Each row below holds a small network's activations on one record, seen along a few directions.
Each row is followed by the record's values for the fields BAGIS, LUPA, DUF, SESO, SUGO, LAR.
Not every record has every field; a missing one is written missing.
The largest differences between rows may come from other fields.
In the rows, 500 means zero.
Random noise pushes rows far along 13 fixed directions. That doesn't count. These rows show it; they differ only by the noise:
[579 619 534 507 775 519 330 651 468 516 498 837 326 625 609 367 593 757
 772 696 610 432 347 188 481 259 746 421 384 352 203 518 598]
[599 476 454 736 566 459 472 327 589 459 571 444 636 523 269 317 426 596
 560 408 652 337 434 531 514 475 609 397 581 541 439 469 406]
[464 536 366 557 636 587 509 420 545 557 603 504 496 491 427 509 475 494
 433 341 482 537 523 470 398 399 458 408 573 674 475 557 480]
[658 438 550 561 560 315 407 691 480 565 400 470 494 400 705 345 658 454
 660 537 660 526 447 549 530 398 470 503 578 350 501 481 485]
[605 651 456 437 499 469 522 408 583 423 469 446 507 425 204 293 325 484
 594 508 244 240 463 354 581 496 570 328 405 395 523 540 606]
[419 310 654 490 478 393 287 545 501 556 372 730 486 474 732 650 648 560
 400 413 554 876 536 712 661 463 597 584 478 473 622 556 513]
[385 503 346 511 620 626 449 338 620 522 356 314 391 455 673 682 607 389
 368 581 553 443 684 380 259 405 394 660 568 596 455 334 547]
[585 444 520 672 506 108 423 283 628 451 314 357 676 306 271 350 484 367
 559 446 449 470 503 620 646 433 543 495 419 340 667 316 632]
[594 623 462 667 608 571 543 397 487 349 409 300 567 325 575 353 446 491
 531 732 680 500 569 268 438 511 453 498 470 403 444 451 634]
[479 511 419 463 376 461 710 491 316 577 558 424 633 559 233 479 545 514
 580 307 420 418 445 707 440 561 581 597 406 539 537 537 417]
[624 439 508 643 407 482 669 580 408 502 698 363 620 589 667 505 444 476
 467 463 679 676 552 570 494 756 470 610 549 500 554 503 373]
[532 551 347 414 408 672 403 448 653 559 532 874 342 511 334 589 344 711
 540 417 233 442 373 511 658 421 496 227 521 586 464 596 531]
[457 485 498 612 518 466 638 330 488 431 614 313 616 762 429 548 437 498
 460 485 584 391 592 479 353 714 680 722 425 529 466 382 370]
[558 542 591 436 434 601 595 658 378 433 443 398 480 657 632 379 561 577
 705 636 642 244 462 523 393 645 637 630 517 417 394 622 313]
[465 497 549 767 586 334 525 295 431 345 357 442 763 300 440 416 454 496
 477 502 655 808 516 624 556 517 487 485 413 479 629 521 587]

[390 409 599 415 643 411 492 621 395 542 434 510 471 475 545 544 529 438
 395 459 424 688 507 522 432 497 341 468 504 500 564 509 528] => BAGIS=missing, LUPA=guga, DUF=furo, SESO=missing, SUGO=riz, LAR=zitap
[515 574 402 342 658 448 461 567 464 442 278 414 430 550 629 519 510 478
 483 784 387 336 474 158 264 572 337 499 401 260 413 261 467] => BAGIS=vabi, LUPA=missing, DUF=missing, SESO=missing, SUGO=riz, LAR=missing
[521 617 549 404 549 376 649 559 355 463 567 286 594 571 412 333 498 359
 532 521 398 336 549 371 401 578 597 584 383 377 520 501 513] => BAGIS=risil, LUPA=missing, DUF=missing, SESO=nudu, SUGO=zifel, LAR=missing
[453 316 520 465 246 762 478 417 642 456 365 368 455 574 543 611 491 605
 418 507 651 231 508 706 470 690 475 582 712 623 489 509 176] => BAGIS=missing, LUPA=puro, DUF=furo, SESO=missing, SUGO=zifel, LAR=som
[477 571 541 433 396 686 496 473 378 429 541 781 533 522 379 501 362 738
 422 545 380 588 445 469 674 572 612 342 398 482 485 671 569] => BAGIS=vabi, LUPA=missing, DUF=missing, SESO=nudu, SUGO=zifel, LAR=missing
[390 331 582 168 413 532 322 662 412 599 351 795 425 607 460 642 535 691
 356 343 235 600 347 650 595 580 494 385 411 461 594 599 318] => BAGIS=missing, LUPA=puro, DUF=missing, SESO=missing, SUGO=riz, LAR=zitap
[663 523 549 624 501 459 522 541 447 476 755 767 483 660 469 506 340 703
 591 590 486 663 401 379 662 592 659 391 404 386 423 475 617] => BAGIS=vabi, LUPA=missing, DUF=furo, SESO=nudu, SUGO=riz, LAR=missing
[503 393 564 435 366 579 442 623 354 666 611 672 462 565 429 532 721 689
 511 377 616 546 437 585 597 417 764 641 413 484 415 511 505] => BAGIS=risil, LUPA=missing, DUF=missing, SESO=missing, SUGO=riz, LAR=missing
[545 481 442 665 668 384 458 410 546 553 553 530 495 460 483 515 512 508
 482 563 597 594 506 313 483 382 499 508 448 441 403 249 676] => BAGIS=vabi, LUPA=missing, DUF=furo, SESO=missing, SUGO=zifel, LAR=missing
[462 362 558 512 455 458 277 483 881 633 422 465 124 660 905 795 757 343
 617 553 615 334 690 610 458 330 702 884 643 593 448 335 537] => BAGIS=vabi, LUPA=missing, DUF=furo, SESO=missing, SUGO=riz, LAR=missing
[481 589 579 344 666 368 635 723 448 608 887 419 452 718 493 425 457 293
 518 186 279 600 532 399 409 559 620 532 406 589 583 729 442] => BAGIS=missing, LUPA=vef, DUF=missing, SESO=missing, SUGO=riz, LAR=zitap
[258 446 480 322 318 666 466 319 482 403 120 470 593 392 434 651 526 513
 304 533 364 445 551 692 501 622 431 577 464 525 619 534 402] => BAGIS=vabi, LUPA=missing, DUF=furo, SESO=missing, SUGO=zifel, LAR=missing
[384 568 534 410 385 599 495 345 636 376 232 500 423 383 441 552 475 497
 598 578 393 375 504 573 535 502 540 560 421 537 560 570 550] => BAGIS=vabi, LUPA=missing, DUF=furo, SESO=missing, SUGO=zifel, LAR=missing
[371 534 438 523 489 466 457 340 578 500 443 666 528 548 276 502 453 555
 584 460 434 340 439 611 563 361 628 487 455 585 452 476 521] => BAGIS=missing, LUPA=puro, DUF=tiva, SESO=missing, SUGO=zifel, LAR=som
[403 552 617 497 531 494 312 404 713 424 362 713 359 437 511 508 505 500
 653 547 447 438 477 568 643 290 640 444 500 575 517 627 624] => BAGIS=missing, LUPA=vef, DUF=missing, SESO=nudu, SUGO=zifel, LAR=missing
[556 398 488 479 577 316 253 476 739 456 418 542 513 724 593 454 366 484
 368 607 395 258 508 363 539 630 437 383 618 336 479 319 284] => BAGIS=missing, LUPA=vef, DUF=missing, SESO=missing, SUGO=zifel, LAR=som
[559 713 591 390 545 592 642 666 387 466 605 254 437 402 591 311 549 299
 603 506 469 492 631 380 437 470 606 595 440 491 517 766 654] => BAGIS=vabi, LUPA=missing, DUF=tiva, SESO=missing, SUGO=riz, LAR=missing
[424 546 626 568 473 505 435 327 620 331 577 678 536 460 484 577 273 544
 336 511 380 877 573 401 763 607 642 463 278 493 639 604 707] => BAGIS=missing, LUPA=vef, DUF=missing, SESO=missing, SUGO=riz, LAR=som
[379 516 329 465 618 597 559 399 416 459 556 457 701 662 380 503 316 512
 154 430 380 419 526 452 303 700 276 292 617 610 483 515 212] => BAGIS=vabi, LUPA=missing, DUF=missing, SESO=missing, SUGO=zifel, LAR=missing
[466 479 717 380 596 526 305 470 543 447 427 444 432 388 471 393 562 451
 390 459 439 511 617 389 602 370 718 484 479 471 545 617 662] => BAGIS=vabi, LUPA=missing, DUF=tiva, SESO=nudu, SUGO=zifel, LAR=missing
[672 400 499 503 176 679 594 462 367 524 545 218 566 339 491 516 529 513
 387 586 619 509 610 503 608 670 481 647 521 394 564 363 623] => BAGIS=missing, LUPA=vef, DUF=tiva, SESO=nudu, SUGO=zifel, LAR=missing
[458 459 536 501 533 559 303 478 638 562 423 716 356 367 547 592 565 549
 475 507 523 580 505 455 627 294 512 442 506 538 475 475 643] => BAGIS=vabi, LUPA=missing, DUF=missing, SESO=missing, SUGO=zifel, LAR=missing
[480 404 622 420 706 308 146 470 636 466 409 705 526 559 452 381 435 589
 335 469 372 537 434 299 645 446 602 316 403 315 519 422 484] => BAGIS=missing, LUPA=vef, DUF=missing, SESO=missing, SUGO=zifel, LAR=zitap
[544 474 463 460 674 226 517 691 495 607 487 387 454 495 655 503 556 296
 523 481 432 571 497 432 359 483 263 476 545 426 572 384 484] => BAGIS=missing, LUPA=guga, DUF=missing, SESO=missing, SUGO=riz, LAR=missing
[666 384 369 579 302 370 655 640 409 637 448 411 557 513 557 555 581 496
 642 625 645 319 395 658 455 607 260 605 582 345 422 173 367] => BAGIS=vabi, LUPA=missing, DUF=furo, SESO=missing, SUGO=zifel, LAR=missing
[574 493 271 330 576 495 624 757 454 821 831 586 364 658 496 596 529 409
 461 223 285 500 436 438 341 434 294 390 619 622 448 466 390] => BAGIS=vabi, LUPA=missing, DUF=furo, SESO=missing, SUGO=zifel, LAR=missing
[564 469 527 451 597 707 332 607 470 545 555 613 425 431 559 386 561 672
 441 490 611 525 445 360 569 364 551 342 583 481 384 604 509] => BAGIS=missing, LUPA=vef, DUF=tiva, SESO=tado, SUGO=zifel, LAR=zitap
[314 510 383 415 541 344 581 412 521 573 371 600 404 564 488 808 573 416
 551 450 282 588 504 612 375 419 452 660 347 579 539 327 583] => BAGIS=vabi, LUPA=missing, DUF=furo, SESO=tado, SUGO=zifel, LAR=missing
[430 377 536 451 411 644 431 391 587 516 589 537 403 725 553 731 485 600
 362 472 491 462 578 482 481 639 644 632 525 568 454 391 424] => BAGIS=vabi, LUPA=missing, DUF=tiva, SESO=nudu, SUGO=zifel, LAR=missing
[496 461 436 416 397 798 347 513 446 446 207 574 405 312 665 604 547 706
 373 758 571 530 494 407 509 489 344 436 522 409 437 473 545] => BAGIS=missing, LUPA=puro, DUF=missing, SESO=missing, SUGO=riz, LAR=som

Which values does each new row have?
[487 524 456 659 651 475 415 315 779 429 557 503 468 481 535 539 347 472
 443 484 526 569 517 342 504 490 418 420 537 598 508 432 503] => BAGIS=missing, LUPA=vef, DUF=missing, SESO=missing, SUGO=zifel, LAR=zitap
[375 404 511 361 504 581 339 421 473 533 213 411 463 385 368 490 705 527
 478 427 504 283 475 685 405 314 531 532 566 534 495 533 433] => BAGIS=missing, LUPA=vef, DUF=tiva, SESO=missing, SUGO=riz, LAR=zitap
[640 471 504 539 261 408 600 637 347 574 485 456 525 540 651 526 667 534
 699 639 657 451 482 627 543 558 569 749 460 333 468 370 519] => BAGIS=vabi, LUPA=missing, DUF=missing, SESO=nudu, SUGO=zifel, LAR=missing
[388 470 566 507 438 720 418 369 637 405 549 752 467 546 471 616 316 634
 400 409 449 626 493 669 616 582 521 318 611 732 543 762 392] => BAGIS=vabi, LUPA=missing, DUF=furo, SESO=missing, SUGO=zifel, LAR=missing
[757 372 732 480 386 627 142 580 755 476 539 653 244 575 627 398 488 704
 586 635 568 266 485 384 796 473 784 376 676 340 403 533 538] => BAGIS=vabi, LUPA=missing, DUF=tiva, SESO=nudu, SUGO=riz, LAR=missing
[499 527 519 376 582 490 359 689 431 586 453 675 415 421 555 386 623 481
 532 496 402 469 478 554 546 266 472 317 607 488 491 659 564] => BAGIS=risil, LUPA=missing, DUF=missing, SESO=nudu, SUGO=zifel, LAR=missing
[396 474 479 379 518 336 442 494 357 577 377 720 557 444 385 594 597 535
 454 398 280 698 433 613 556 375 496 445 353 444 599 481 613] => BAGIS=vabi, LUPA=missing, DUF=missing, SESO=nudu, SUGO=zifel, LAR=missing
[412 659 343 463 455 533 691 475 550 420 395 577 293 704 654 804 394 469
 797 664 322 396 448 607 267 584 360 569 501 635 460 489 457] => BAGIS=vabi, LUPA=missing, DUF=tiva, SESO=nudu, SUGO=riz, LAR=missing
[431 461 624 749 748 282 386 339 721 364 526 542 564 718 431 376 396 496
 624 422 663 394 435 605 447 439 624 418 618 636 476 555 297] => BAGIS=missing, LUPA=vef, DUF=missing, SESO=missing, SUGO=riz, LAR=som
[489 501 651 132 385 473 542 739 301 474 296 415 422 603 552 458 571 459
 570 589 265 296 478 533 426 689 555 591 397 284 569 596 385] => BAGIS=vabi, LUPA=missing, DUF=tiva, SESO=missing, SUGO=riz, LAR=missing
[451 631 546 494 738 374 567 442 575 544 735 236 488 510 433 385 536 205
 423 346 450 492 702 212 385 368 700 659 369 573 512 486 671] => BAGIS=vabi, LUPA=missing, DUF=missing, SESO=missing, SUGO=zifel, LAR=missing
[541 580 230 726 555 583 536 424 621 568 478 513 444 228 669 614 572 481
 556 571 716 709 483 401 430 299 236 510 543 628 433 331 638] => BAGIS=vabi, LUPA=missing, DUF=missing, SESO=missing, SUGO=zifel, LAR=missing
[548 438 417 592 641 328 386 383 793 662 742 456 360 704 417 581 553 379
 501 311 481 350 568 400 436 344 683 635 528 590 417 238 526] => BAGIS=vabi, LUPA=missing, DUF=tiva, SESO=missing, SUGO=riz, LAR=missing
[536 602 498 560 393 389 564 393 630 394 495 532 508 553 373 461 330 476
 679 554 363 353 471 545 619 530 560 477 442 483 541 509 572] => BAGIS=missing, LUPA=vef, DUF=missing, SESO=nudu, SUGO=zifel, LAR=som
[568 576 421 692 501 418 653 461 500 520 630 450 618 443 321 356 459 505
 658 417 643 461 384 571 537 432 468 474 484 567 458 488 488] => BAGIS=missing, LUPA=vef, DUF=missing, SESO=missing, SUGO=zifel, LAR=zitap
